Each row below holds a small network's activations on one input, seen along a few directions.
In each table, some parts of the input vary, and every possible input appears once, in random order.
A made-up example of a description, with smaller parts first: one of 4 places along a line, together with either a single point or one of 11 places around a ring or (one of 3 separate values, together with one of 5 places around a ring).
Shared parts are said once, and a part with two or three values counts as separate values.

Other details of the inputs shift rows strongly along two fixed directions, in all tables alike. That doesn't count.
These rows show it; all are for the same input, with only those details redrawn:
[-17  23  -3 -15 -53   2  35  -3  -3   0  -8  10 -22  12 -12  14  -8]
[-44 -17  -6  16 -34  -1  16   8  18  10 -10  35  36 -35 -64 -19 -40]
[-19  17   1 -18 -53  -1  37  -1  -3  -2  -3  11 -21  12 -11  17  -9]
[-17  21  -1 -16 -53   1  35  -2  -3  -1  -6  10 -22  12 -11  16  -8]
[ 28   7  -9 -19  38 -19 -23 -18 -59 -13 -16 -23 -23  19  31  33  15]
[ 30   8 -12 -17  41 -19 -26 -20 -59 -12 -19 -23 -22  18  32  32  17]
[-18  23  -3 -15 -53   1  35  -3  -4   0  -7   9 -22  11 -12  15  -8]
[-44 -19  -6  17 -34  -1  16   8  18  11 -10  36  36 -36 -64 -20 -41]

Rows:
x1: [-10 -78 -13  57  77   2 -39   3  21   1   9 -12  60 -49 -27 -62   6]
x2: [-12   4  -9  -1 -53  10  52   5  -8  -6   3  -3 -17  18 -13  24   0]
x3: [ -1 -59   3  38  68 -22 -69   1  38  30  -9  20  73 -53 -32 -54 -25]
x4: [-28  -4  -5  28 -33  12   4  15  33   0  -5  46  38 -36 -62  -2 -31]
x5: [-11  28  -1  -6 -54   6  29   2   6   1  -6  19 -19   7  -6  29  -2]
x6: [ -1  18   1  21 -49  33  43   3  12 -33  29  -9  -3  16 -17  41  16]
x7: [ 42  11  23 -24  49 -14 -47  -4   6  14   0  -9   3  17  48  -6  -4]
x8: [-18  22  -2 -15 -53   1  36  -3  -4  -1  -6  10 -21  11 -12  15  -8]
x9: [ -3 -70  -8  51  67 -18 -61   3  39  14  -2   9  59 -47 -39 -56  -5]
x10: [ 26  13  15 -18  58   9 -26  10 -17   3  16 -37 -19  16  63 -15  25]
x11: [-18  16  -3  -9 -52  11  46   4  -9  -2  -3   7 -18   9  -9  21  -8]
x12: [ 30 -11   3  -4  60   5 -17   0 -17  -9  18 -50 -22  24  56 -11  41]
x13: [ 36 -22  -5   7  54  -6 -25  -9   1 -12  14 -36 -27  22  46 -11  52]
x14: [ -1  37  -2   2 -55  15  27   0  12 -14   6  26 -11   4 -12  32   9]
x15: [ 36  15  24 -33  57 -12 -41  -3  -6  13   6 -15  -3  14  62 -15   2]
x16: [ 35  18  19 -25  61   5 -34   5 -12   8   9 -30 -11  15  67 -20  13]
- What is each input in this table made of? => either a single point or one of 6 places along a line or one of 9 places around a ring

Rows:
x17: [-18 -31   1  28  20  12  -7  14  21   5  11   7  45 -31 -29 -33 -18]
x18: [ -9   4   5  -9 -26  -2  16  -3   3  12  -9  16  15  -4 -17  -3 -31]
x19: [-14  27  14  -7 -59  25  46  17  32   2  21   5 -20  15   3   6   0]
x20: [-20 -25 -18  28  -6  -4   0   0  -2   0 -14  19  23 -30 -42  -1 -11]
x21: [  2  72  11 -59 -59   4  44  -2 -26  -3   0 -19 -82  56  48  37  15]
x22: [-18 -18 -10  21   1   5   3  -2   2 -11   1  11  24 -23 -36 -14  -8]
x23: [ 33  -2  -6   5  46  -9 -35 -19 -35 -19  -4 -22   5   6  13  22  13]
x24: [ 30   4   5 -21  34 -14 -22  -8  -9  -1   2 -21 -26  23  49  -3  24]
x25: [ -8 -11   4  17  20   0 -28  10  27  13  -4  26  36 -32 -21 -24 -21]
x26: [ 34   6  -5  -4  36 -12 -32 -16 -37 -18  -9 -20 -11  17  20  41  14]
x27: [ 29  -9 -14   7  39 -18 -34 -13 -41 -12 -17 -12  -2   2   6  33  13]
x28: [-17 -32  -1  19  14  -4  -8   9  27  15   4  -3  24 -15 -18 -38  -5]
x29: [-11  33  17 -22 -56  10  34   4  42   7  16  16 -25  15  14 -10   4]
x30: [ 24 -14 -21   8  51  -8 -26 -13 -50 -20 -12 -18  -3   0  14  20  25]
x31: [-23   1  13 -11 -57   5  39  10  47  15  14   8 -19  17  -7 -23  -4]
x32: [ 18   3  -8 -22  35 -18 -16 -14 -59  -3 -19 -13 -14  10  30  30   5]
x33: [-12  24  12  -2 -48  19  29  14  35   8  12  18  -4   3  -2   0  -5]
x34: [-21 -34   1  25  15  10  -4  10  25   8   9   2  33 -27 -25 -39 -10]
- What is each input in this table made of? => either one of 3 separate values or one of 6 places around a ring or one of 9 places around a ring
- A walk changes only the place on the ring of 6. It starts at x26 and steps to x27. List the rest of the walk in order. => x20, x30, x22, x23

Rows:
x35: [-36   4  -1   3 -77   9  51   7  20   4  -2  29   8  -5 -48   6 -31]
x36: [  3 -18   0  20  30  -3 -32   3  12   5  -3  11  36 -22 -19 -12 -13]
x37: [ 14 -24  -6  11  55  -3 -27  -5 -20  -6   0 -19  15  -8  13 -10  10]
x38: [ 20  44   0 -28 -54   8  49 -14 -31 -21   6 -25 -60  55  36  63  29]
x39: [-29   6  10   8 -53  11  25  11  50  12   8  33  21 -16 -38 -19 -26]
x40: [-27  -1   3   8 -47  15  38   9  34  -1  15   2  -7   2 -22 -16  -1]
x41: [-43  10  -4   2 -70   2  38   8  17  12 -11  33   1 -15 -48  -1 -29]
x42: [  4 -13   1  22  29   5 -25   4  10  -1   6   2  33 -21 -13 -11  -4]
x43: [-23   2   7  -9 -30   1  21   4  18  10   3   2  -8   3 -11 -19 -10]
x44: [  5 -23  -3  21  28  -5 -26  -2  13  -1   0   8  27 -20 -12 -11  -1]
x45: [-19   0   5  -4 -26   8  27   5  17   7   7   4  -1  -1  -5 -17  -6]
x46: [ 18 -15   0   1  59  -7 -33  -3 -24   3  -3 -15  15  -8  23 -10   4]
x47: [-17   1   4  -7 -20   5  21   3  13   9   4   4   0  -2  -4 -19  -9]
x48: [ 12  60   6 -48 -51   1  36  -9 -30 -15  -1 -14 -71  52  41  52  19]
x49: [ 16 -18  -4  -3  51 -18 -35  -7 -22   5 -10 -17   1   0  16  -9   6]
x50: [-25   5   9   4 -39  18  25  21  38  11  10  21   7  -9 -21 -18 -18]
x51: [ 11 -23  -6  16  34  -7 -23  -3   0  -3  -1  -5  12  -9   0  -8   9]
x52: [  9 -24  -6  19  34  -6 -23  -2   1  -3   2  -7  13 -10  -1  -7  11]
x53: [ 14 -17  -5  -1  52 -13 -32 -10 -24  -2  -7 -19   4  -3  14 -13   7]
x54: [ 10 -23  -7  15  35  -5 -19  -3  -6  -5   2 -17   5  -4   4  -8  16]
x55: [ 12 -23  -6  13  51  -2 -25  -3 -18  -6   3 -21  14  -8  12  -8  12]
x56: [ 14 -23  -6  12  42 -11 -31  -2  -6   2  -5  -7  10  -6   5  -6   7]
x57: [ 18  50  -5 -32 -53   7  45 -13 -32 -22   0 -17 -72  50  41  59  39]
x58: [  4 -11   5   7  42  -8 -40   2  -2  10  -6   6  33 -22  -8 -16 -18]
x59: [ 17 -19  -2  -4  66 -15 -40  -8 -33   4 -10 -21  10  -5  23  -9   3]
x60: [ 14 -23  -8   9  46 -11 -29  -3 -14   0  -5 -16   3  -1  10  -8  11]
x61: [ 14  52  -3 -39 -56   1  44 -11 -34 -16  -3 -13 -76  50  42  56  32]
x62: [-26   8   9   6 -47  22  34  19  43   6  15  21   7  -8 -23 -18 -14]
x63: [ 16 -17  -2  10  53   0 -28   0 -16  -3   1 -16  16  -9  16  -9   7]
x64: [-45  12  -1  11 -77  20  49  12  35  -4   7  37  12 -16 -56  -2 -25]
x65: [ 14 -19  -5   6  40 -13 -28  -6  -9   2  -5  -5  10  -6   9  -9   7]
x66: [ 17 -18  -7  -1  47 -15 -29  -9 -19   1  -8 -14   2  -1  15 -11   9]
x67: [ 12  59   3 -44 -53   4  40  -9 -28 -17   1 -10 -68  49  39  50  21]
x68: [  9 -15  -1  18  40   5 -25   7   0  -1   5  -5  23 -16   1 -11   1]
x69: [ 16  51  -4 -35 -52   4  42  -9 -33 -16  -3 -17 -75  51  41  59  34]
x70: [-49  12  -1  15 -82  22  52  14  39  -2   9  36  13 -18 -60  -2 -25]
x71: [ 14 -18  -4   2  51 -12 -30  -9 -23  -3  -4 -20   4  -2  15 -11  11]
x72: [-29  -3   7  12 -51   8  24  12  52  11   7  30  12 -13 -35 -17 -17]
x73: [  3 -23  -2  24  25  -4 -24  -1  15  -1   3   6  26 -21 -13  -9   2]
x74: [-47   7  -9  17 -87  16  58  10  32   3   2  33   3 -17 -55   2 -15]
x75: [ 39  35  -3 -40   1 -14   6 -20 -62 -14 -14 -36 -58  54  55  63  23]
x76: [-23  10  10  -5 -37  12  24  16  32  13   7  23   7 -10 -16 -22 -20]
x77: [-20   5  12 -10 -23   6  18  10  18  16   4   7   1  -4  -3 -17 -16]
x78: [  6 -18  -1   9  31 -12 -31  -5   6   6  -7  11  24 -18  -6 -14  -8]
x79: [ 17 -19  -6   2  46 -13 -28  -8 -18   0  -5 -16   2   0  16  -9  13]
x80: [-23   3   8   7 -39  20  35  14  33   5  16   7   3  -4 -13 -15  -6]
x81: [ 20 -15  -1  -2  64 -10 -38  -5 -27   4  -6 -15  15  -9  24 -11   2]
x82: [  7 -19  -1  12  31 -11 -30  -5   6   5  -4   9  24 -19  -5 -12  -4]
x83: [  0 -15   4  11  31 -10 -37   0   8  12  -9  12  36 -24 -17 -16 -22]
x84: [ 41  36  -3 -39   0 -11   9 -23 -63 -19 -11 -34 -55  53  56  62  27]
x85: [-28  10  12   3 -48  15  26  14  43  12  10  29  17 -14 -30 -20 -23]
x86: [ 18 -18  -2   6  60  -5 -35   1 -21   2  -3 -17  15  -8  20  -8   5]
x87: [  3 -19   2   7  31 -15 -34  -3   6  11  -9  10  24 -19  -7 -13 -12]
x88: [ 12 -22  -6   8  50  -9 -30  -4 -19  -3  -4 -20   5  -3   9  -9  10]
x89: [ 17 -23  -6   6  62  -8 -34  -3 -26  -1  -4 -21  11  -5  18  -8   9]
x90: [ 16  59   2 -38 -51   8  40  -7 -27 -20   4 -16 -69  53  40  56  29]
x91: [ 11 -22  -6  11  45  -5 -25  -6 -14  -8   0 -20   8  -5   6 -10  12]
x92: [-34   4  -4   9 -78  16  55   7  24  -3   3  27  10  -4 -50   9 -25]
x93: [ 12 -23  -8  13  38  -6 -22  -5  -8  -5  -1 -14   6  -4   5 -10  13]
x94: [  3 -14   1  12  29  -7 -31  -1   9   8  -6  15  37 -24 -17 -17 -18]
x95: [ 11 -14   3   2  56  -9 -42   4 -14  10  -8  -3  22 -17   9 -15 -10]
x96: [-19   2   3  -2 -41   1  25   5  33  11   3  18  -2  -1 -16 -18 -11]
x97: [ 16  59   3 -44 -51   5  41 -10 -29 -20   4 -14 -71  52  44  54  27]
x98: [-27  11  12   0 -46  12  22  13  41  13   8  29  18 -14 -29 -22 -26]
x99: [  6 -14   1  16  37   0 -33   5   4   5  -1   5  33 -21 -11 -13 -10]
x100: [-24   9  11  -2 -40  15  27  17  34  11  10  22   6  -9 -16 -20 -17]
x101: [-22   1   6  -4 -39  -1  21   6  32  15   1  17  -2  -1 -17 -17 -15]
x102: [ 42  30  -7 -29   3  -9   7 -18 -60 -19  -9 -37 -54  52  53  64  31]
x103: [  5 -13   1  19  30   4 -26   3   9  -1   3   5  34 -21 -13 -13  -7]
x104: [ 36  38  -8 -38   1 -12   4 -20 -62 -20 -14 -26 -64  45  57  57  36]
x105: [-33   2   9  20 -61  19  32  14  60   6  15  31  23 -17 -47 -16 -21]
x106: [  2 -18   0  23  24   1 -25   1  17   1   1  12  37 -24 -22 -13 -11]
- What is each input in this table made of? => one of 6 places along a line, together with either one of 3 separate values or one of 9 places around a ring
- The inputs of x102 and x75 match in every part but the place on the line of 6. If x69 is changed in the same way as x102 into x75, which row does it become? => x41
- The inputs of x92 and x84 match in every part but the place on the line of 6. If x62 is changed in the same way as x92 into x84, which row does it become? => x76
- Which other rows does x67 become when the choice among 3 separate values takes its other values? List them by row number. => x84, x104
- Which other rows does x54 become when the place on the ring of 9 takes its other values? List them by row number. => x40, x42, x52, x55, x68, x73, x80, x105
- Which other rows does x82 become when the place on the line of 6 takes its other values? List them by row number. => x44, x72, x73, x78, x87
- Which other rows agree with x45 in the place on the line of 6? List them by row number. => x35, x39, x46, x61, x65, x71, x79, x82, x85, x97, x100
- Which other rows does x92 become when the choice among 3 separate values takes its other values? List them by row number. => x57, x64

Rows:
x107: [ 24 -53 -25  50  90 -14 -61 -20 -53 -26  -3 -26  28  -6  11   5  20]
x108: [-15   4   8  23 -18  11  -4  15  30   5  13  28  27 -17 -22  -9 -20]
x109: [  1   8   9 -28  -3   3  22   5   7   7   8 -20 -20  14  25  -8  11]
x110: [  4  12  12 -28  -3   8  22   3   6   7   8 -22 -33  17  24  -5  14]
x111: [ 12  12   9 -33 -15  -2  25  -8 -18   9  -3 -15 -44  29  19  13   9]
x112: [ -6  17  -8 -24 -21  -8  18  -4 -10  -2 -16   2 -15   1 -11  12  -5]
x113: [ 14  35  -1 -25 -25   0  19  -3  -7  -9  -5  -1 -16  12  14  35   6]
x114: [-47 -25 -10  28 -20  -5  -6   8   9  13 -14  48  44 -41 -60 -33 -45]
x115: [-32 -35 -16  53 -25  18  14   9  20  -8   4  15  26 -26 -50 -18  -3]
x116: [ 5  2 10 -8 -2  1  1  3 35  3  7 -2  1 -2  7 -9  9]
x117: [-15 -11   7  21  -6   2 -10  10  39   9  13  18  24 -14 -11 -32 -12]
x118: [  4  12   4 -29 -15  -4  24  -7 -12   9  -5 -14 -39  21  19   9  12]
x119: [ 16  32  12 -18 -16   9  10   2  14  -5  11  -4 -14  16   7  22   7]
x120: [ 34 -10 -11  19  80 -19 -74 -12 -61 -13 -16  -9  30  -5  28  19  -3]
- What is each input in this table made of? => one of 2 separate values, together with either a single point or one of 6 places around a ring
- The inputs of x119 and x108 match in every part but the choice among 2 separate values. If x113 is changed in the same way as x119 into x108, which row does it become? => x120
- Which other rows does x109 become when the choice among 2 separate values takes its other values? List them by row number. => x110
